Each row below holds a small network's activations on one input, seen along a few directions.
Each table varies a few parts of the input and shows all the possible inputs, shuffled.
Descriptions start from the smaller parts, as in this example, which fits no table here: one of 2 separate values, together with either a single point or one of 9 places along a line or (one of 6 places along a line, together with one of 8 places around a ring).
Shared parts are said once, and a part with two or three values counts as separate values.

Other details of the inputs shift rows strongly along two fixed directions, in all tables alike. That doesn't count.

Table:
R1: [  8 -16  -9  -3  -4   7 -42  -3  14  21  14   8]
R2: [ 38  16 -73  45 -47  -5  -7 -45 -16 -69  -7 -16]
R3: [ -7   9  15 -10   1   7  21   6  -6  -3 -16   0]
R4: [-16  -8   7   2  16  -6  12   4  -8   0   7  -9]
R5: [ 12  -7   9  -8   7   0  24   0 -10   1  14   4]
R6: [  0  14   8 -17   6  -7  15   8  -3  -1   2   9]
R7: [  9   1   0 -15  13  -7  23   0  -9 -11  19   8]
R8: [-20   8   5 -11  11   0   9  17   0 -10  -8   1]
R9: [ -2   4  -4 -12 -15  18 -35  -5  14  21 -21  12]
R10: [  7 -20  -5   9  -2   6 -37  -6  17  28  12  -3]
R11: [  2 -16   0  14 -14  11 -31 -16   6  23  -8  -1]
R12: [ 12  -1   3  -2 -23  11 -30  -5  12  31 -11   9]
R13: [ -5   0   4 -19  11  -1  14  -1 -15  -3   4   9]
R14: [-1  6 18  7  5 -8 20  8  1  1 -2 -5]
R15: [ -9   5  10   3  12 -12  13  14   4   2   4  -9]
R16: [-15  -4   3 -11  15  -4   7   8 -12  -7   9   3]
R17: [ -4  -5   7  10 -16  16 -31  -5  18  24 -25  -2]
R18: [ -8  10   5  -8  10 -11  10  17   0  -7   7   3]
R19: [ 18   2 -11  23   4 -12  32 -10  -9 -34  16 -11]
R20: [-20   5   8   2  12  -3  15  12   4  -6 -10 -12]
Each input here is: one of 4 places along a line, together with one of 5 places around a ring.
Changing only the place on the line of 4 turns R14 into R19. The same change can be made to R12. Which row results? -> R5
Which other rows does R15 become when the place on the line of 4 takes its other values? List them by row number. -> R4, R10, R20
Start at R9 and move only the place on the ring of 5, one step at a time. The first step leads to R8. Which rows follow, in order? -> R20, R17, R3
Start at R4 and move only the place on the ring of 5, one step at a time. The first step leads to R16. Which rows follow, in order? -> R13, R2, R11
